Each row below holds a small network's activations on one input, seen along a few directions.
Each table varies a few parts of the input and shows all the possible inputs, shuffled.
Descriptions start from the smaller parts, as in this example, which fits no table here: one of 3 separate values, together with either a single point or one of 9 places along a line or (one of 5 places around a ring, together with one of 6 places along a line).
Shared parts are said once, and a part with two or three values counts as separate values.
In the rows, zero is written as 128.

Other details of the inputs vary at random and push rows far along two fixed directions, the same in every table; ignore that.

Table:
x1: [134 132 132 121 137 127 133 126 131 124 136 117 135]
x2: [116 124 125 122 120 115 129 117 125 127 151 125 127]
x3: [133 127 128 125 129 130 134 125 130 137 124 115 119]
x4: [145 132 128 122 143 128 130 126 131 120 120 115 139]
x5: [134 141 132 125 136 140 138 135 132 122 114 114 131]
x6: [109 122 115 132 106 132 120 122 136 115 147 129 117]
x7: [135 137 126 124 133 136 134 132 130 121 108 114 131]
x8: [173 127 127 118 148 156 120 140 137 121  87 115 144]
x9: [116 135 124 130 125 128 128 125 128 120 130 124 122]
x10: [127 134 125 117 131 127 129 126 125 131 141 127 117]
x11: [116 130 120 119 128 119 132 132 131 123 132 125 124]
x12: [118 115 167 194 121 120 111 145 104 148 116 217 165]
x13: [145 104 168 201 111 138  99 143 111 153 105 206 163]
x14: [123 131 125 119 134 127 137 137 133 127 124 121 131]
x15: [145 129 127 125 136 131 132 127 130 133 109 113 123]
x16: [104 126 120 121 114 116 125 117 119 136 162 137 108]
x17: [138 122 120 121 135 139 125 139 144 114 113 119 136]
x18: [144 128 129 123 134 133 134 127 131 136 109 112 125]
x19: [115 127 128 129 119 120 129 121 128 137 148 126 108]
x20: [167 134 135 121 154 139 135 135 132 122  93 109 154]
x21: [143 130 132 119 140 132 135 128 131 126 122 112 142]
x22: [124 136 128 126 128 136 136 130 129 126 121 117 129]
x23: [105 131 125 123 125 117 132 132 131 126 149 131 120]
x24: [ 93 124 120 123 112 109 130 124 127 129 156 138 116]
x25: [119 113 122 125 113 124 116 118 134 114 156 127 125]
x26: [103 123 119 132 112 111 121 112 125 133 157 131 100]
x27: [118 128 118 120 121 118 124 120 120 131 146 134 113]
x28: [136 133 121 118 137 128 125 125 124 127 125 125 121]
x29: [105 125 118 120 111 113 124 115 118 135 159 138 108]
x30: [157 140 135 124 146 150 140 140 133 124  80 109 148]
Each input here is: one of 5 separate values, together with either a single point or one of 5 places along a line.
Changing only the choice among 5 separate values turns x3 into x16. The same change can be made to x19. Which row results?
> x10

Table:
x31: [154 133 123 112 142 144 129 132 135 122 103 104 129]
x32: [151 125 123 120 134 137 124 126 132 131 113 113 121]
x33: [165 116 118 119 133 152 116 129 150 107 109  99 137]
x34: [ 81 145 123 114 122  99 150 119 117 133 162 122 107]
x35: [164 117 184 198 141 141 114 152 101 157  80 213 187]
x36: [146 131 122 118 139 143 131 138 141 111 106 111 141]
x37: [162 131 188 194 147 134 132 148  91 176  70 199 172]
x38: [134 132 124 119 137 135 133 134 136 115 116 116 137]
x39: [ 87 123 115 120 110 102 124 113 123 126 180 136 107]
x40: [133 149 131 113 150 131 153 141 129 131 101 108 134]
x41: [ 96 117 109 123 102 120 116 118 139 109 167 127 112]
x42: [156 134 154 146 151 134 133 144 117 138  91 149 164]
x43: [159 118 118 123 128 155 114 128 147 110 106 103 131]
x44: [144 134 127 118 139 129 135 126 125 139 114 113 118]
x45: [146 148 129 109 151 134 148 131 126 136 103 101 126]
x46: [105 123 112 117 112 111 123 110 125 136 163 124  94]
x47: [142 140 123 109 150 137 141 138 136 116 105 104 137]
x48: [139 145 128 113 149 132 145 138 132 122 105 109 138]
x49: [ 87 109 107 131  90 119 108 114 141 106 180 133 109]
x50: [159 126 124 116 141 143 125 132 140 118 109 108 136]
x51: [152 141 128 108 152 132 141 132 132 128 108 101 131]
x52: [155 128 121 111 144 142 128 134 142 113 109 103 141]
x53: [112 109 109 124  98 123 108 108 135 124 164 124  96]
x54: [ 93 116 110 124 100 122 117 120 140 113 163 127 108]
x55: [145 146 130 105 156 128 149 134 128 130 108 101 138]
x56: [110 114 109 122 102 118 114 110 130 128 164 125  95]
x57: [152 143 130 114 150 132 144 129 124 144 102 105 123]
x58: [105 122 183 202 117 106 124 134  83 173 137 228 158]
x59: [160 124 119 116 134 152 121 130 144 114 103 101 130]
x60: [ 88 118 115 122 105 105 119 113 125 123 181 138 110]
x61: [107 107 110 127  99 123 105 113 141 109 169 127 117]
x62: [ 75 134 116 122 107 102 134 120 123 130 172 134 101]
x63: [150 144 126 110 148 137 141 132 130 129 103 101 126]
x64: [140 140 124 112 148 137 141 140 138 120 101 104 133]
x65: [140 134 125 118 141 140 135 141 138 118 102 112 137]
x66: [168 113 118 126 128 154 112 126 146 117 103 104 127]
x67: [112 110 171 204 105 119 104 134  91 161 134 231 154]
x68: [104 111 112 120 103 118 112 114 137 113 170 127 114]
x69: [129 154 135 115 154 128 160 141 126 134 101 106 133]
x70: [147 127 125 118 137 135 128 128 134 123 119 114 132]
x71: [127 147 130 114 146 125 150 135 126 129 115 114 134]
x72: [152 144 164 156 153 135 144 143 106 155  84 154 156]
x73: [ 92 122 111 122 105 118 122 122 136 117 163 127 108]
x74: [107 100 166 210  90 121  93 131  95 155 145 236 151]
x75: [131 147 136 113 150 118 152 130 121 136 118 111 133]
x76: [ 98 108 112 127  95 116 108 110 133 119 182 135 104]
x77: [ 96 112 109 131  96 126 110 120 144 109 161 127 112]
x78: [ 86 133 121 119 113  98 135 111 116 140 179 133 101]
What is each input in this table made of?
> one of 6 places along a line, together with one of 8 places along a line
Changing only the place on the line of 8 turns x40 into x73. The same change can be made to x57. Which row results?
> x56
Changing only the place on the line of 8 turns x77 into x64. The same change can be made to x66. Which row results?
> x46
Which other rows does x34 become when the place on the line of 6 takes its other values? List them by row number.
> x37, x58, x69, x72, x75
Which other rows does x51 become when the place on the line of 8 takes its other values? List them by row number.
> x33, x35, x50, x58, x70, x76, x78

Table:
x79: [126 134 116 109 128 136 123 130 127 115 137 124 136]
x80: [114 114 124 138 107 133 108 120 126 130 158 149 104]
x81: [181 134 177 147 175 132 145 146 116 155  94 143 178]
x82: [109 148 126 133 120 126 140 125 124 124 135 123 119]
x83: [ 96 120 135 136 112 119 123 135 134 120 163 145 133]
x84: [127 128 144 125 126 107 142 108 106 166 154 128 114]
x85: [123 116 120 135 114 138 111 122 130 132 150 139 107]
x86: [109 123 128 150 107 108 117 109 120 123 149 139 117]
x87: [124 127 122 123 120 137 114 131 131 128 141 132 107]
x88: [129 132 122 132 123 130 126 113 134 117 129 108 124]
x89: [102 112 132 141 111 124 123 127 137 122 166 143 134]
x90: [104 123 131 132 118 124 126 136 139 121 157 134 136]
x91: [107 136 118 119 120 119 130 130 116 125 147 148 129]
x92: [126 127 120 126 120 139 114 131 132 132 140 131 110]
x93: [133 132 138 124 136 112 126 113 107 160 160 138 102]
x94: [155 141 119 110 143 142 135 119 144 106 102  77 127]
x95: [ 93 120 151 163 126 107 129 145 119 138 132 181 147]
x96: [118 112 120 139 111 121 105 117 127 137 154 150 105]
x97: [106 129 124 133 112 121 120 131 121 137 152 156 100]
x98: [133 156 123 113 138 138 149 131 134 113 110  93 122]
x99: [ 84 141 128 147 116 110 135 119 116 132 142 142 114]
x100: [147 123 122 110 127 150 137 125 140 124 111  91 123]
x101: [124 119 130 122 129 135 131 133 146 111 141 115 137]
x102: [143 139 116  95 140 144 129 135 132 107 118 106 138]
x103: [134 136 124 128 126 147 132 118 136 113 127  99 127]
x104: [144 123 124 109 144 130 133 134 153 109 119  96 139]
x105: [145 151 123 107 141 152 140 129 142 105 106  77 128]
x106: [152 134 156 155 157 139 129 155 104 136  66 180 178]
x107: [120 110 120 140 112 112 103 118 124 134 150 150 102]
x108: [153 127 107 100 144 126 124 123 133 112 115 103 135]
x109: [133 131 122 134 126 121 125 114 131 119 126 110 124]
x110: [146 149 150 152 153 140 142 144 118 130  67 135 154]
x111: [129 112 122 128 113 115 123 117 129 136 129 121 116]
x112: [141 132 123 106 127 146 138 133 139 126 110  92 123]
x113: [106 108 128 139 115 101 118 124 134 121 159 143 128]
x114: [155 146 110  96 150 147 138 142 143 125 102  92 109]
x115: [150 114 136 141 124 136 126 127 130 142 103 129 139]
x116: [146 130 163 168 136 138 122 154 101 139  91 201 178]
x117: [138 120 121 118 120 145 134 122 138 131 122 101 122]
x118: [121 134 124 116 119 128 144 132 129 136 121 116 115]
x119: [112 132 123 118 128 121 145 131 127 139 111 116 115]
x120: [173 134 173 153 161 129 131 133  87 160 103 179 176]
x121: [104 125 133 150 103 131 121 111 122 119 157 138 121]
x122: [117 124 125 125 109 134 130 126 130 137 136 120 120]
x123: [152 129 110 100 142 135 125 124 135 111 116 105 138]
x124: [111 108 128 139  99 116 120 113 125 139 147 141 115]
x125: [132 141 124 102 147 131 149 147 149 112 119  99 134]
x126: [113 136 122 113 148 119 147 143 143 121 118 109 133]
x127: [137 141 112 103 151 135 136 139 135 126 101 104 104]
x128: [138 148 123 118 134 148 137 128 138 112 115  89 129]
x129: [149 122 116 114 134 136 115 125 139 124 120 113 109]
x130: [ 96 128 119 136 120 114 121 129 120 143 144 154  99]
x131: [113 142 148 140 126 103 137 100 101 152 168 137 116]
x132: [121 111 117 141 113 112 103 117 125 138 151 149 104]
x133: [146 143 115  97 139 142 153 137 142 131  98  81 120]
x134: [173 124 184 196 153 152 134 166 104 169  28 195 193]
x135: [108 133 128 124 129 119 140 141 139 123 144 129 133]
x136: [140 112 150 162 124 128 107 131 108 131 117 189 165]
x137: [121 109 121 136 107 111 121 115 127 142 138 130 116]
x138: [108 117 120 130 109 127 115 117 118 120 163 151 131]
x139: [137 122 112 111 131 117 118 120 126 113 131 123 131]
x140: [116 119 121 123 115 131 117 119 121 114 153 143 132]
x141: [143 123 121 110 144 130 133 132 154 112 121  95 140]
x142: [ 89 132 117 125 122 107 128 126 111 129 147 156 125]
x143: [146 122 117 111 146 121 132 133 152 113 119  93 137]
What is each input in this table made of?
> one of 5 separate values, together with either a single point or (one of 2 separate values, together with one of 6 places along a line)
Changing only the choice among 5 separate values turns x109 into x132. The same change can be made to x82. Which row results?
> x114
Changing only the choice among 5 separate values turns x140 into x100. The same change can be made to x108. Which row results?
> x137
Which other rows does x105 become when the choice among 2 separate values takes its other values? List them by row number.
> x128

Table:
x144: [100 113 137 163 108 116 126 145 124 160 122 173 115]
x145: [107  95 113 157 102 134  80 131 115 106 146 197 142]
x146: [135 117  86  55 142 112 127 107 170  88 179  43 108]
x147: [ 98  82 111 120  91  92  97 101 145 106 212 137 124]
x148: [ 90 149 155 173 128  98 125 144  73 156 134 234 154]
x149: [129  87 136 184  71 126  78  95 104 146 169 187 112]
x150: [109 120 111  79 129  96 139 114 139 119 189  90 119]
x151: [ 94 159  90  67 139 114 142 126 121 107 156 103  96]
x152: [ 87 132 160 179  96 132 133 131 115 131 144 168 150]
x153: [192 157 163 141 176 142 150 124  97 172  62 125 143]
x154: [ 95  79 130 185  68 116  92 135 136 140 140 199 116]
x155: [194 132 144 148 164 175 105 168 127 108  49 170 185]
x156: [110 164  87  54 160 103 175 132 153 135 108  31  73]
x157: [ 20 162 102  98  91  80 168  91 125 118 220  84  73]
x158: [176 128  92  77 155 158 140 152 181 106  63  38 104]
x159: [174 126 120 117 160 160 143 158 158 134  46  94 133]
x160: [139 118 129 142 109 135 109 100 111 152 150 141 103]
x161: [ 98 101 144 187  80 142 100 120 136 105 143 162 154]
x162: [ 73 129 130 112 127  59 151 104 109 144 208 137 117]
x163: [196 123 137  99 181 144 135 142 151 116  87  89 176]
x164: [107 130 113  73 146  90 152 113 134 121 183  81 113]
x165: [147 137 158 166 131 165 137 144 138 115  85 134 171]
x166: [193 153 107  86 186 177 133 160 143  99  53  95 157]
x167: [131 104 142 179  84 126  85 103 101 153 168 180 106]
x168: [158 147  91  58 137 139 145  97 137 124 140  33  68]
x169: [ 85 137 104  94 125 103 150 129 141 142 138  91  76]
x170: [101 132 133 147 118 125 111 143  99 131 142 202 140]
x171: [204 142 178 157 166 158 132 134  96 169  53 145 156]
x172: [129 156 165 156 141 147 157 142 124 126  91 130 163]
x173: [170 128 174 187 131 174 121 154 139 110  62 148 192]
Changing only one part turns x163 into x159. The same change can be made to x162. Which row results?
> x156
What is each input in this table made of?
> one of 5 separate values, together with one of 6 places along a line
Which other rows does x172 become when the place on the line of 6 takes its other values? List them by row number.
> x152, x157, x161, x165, x173
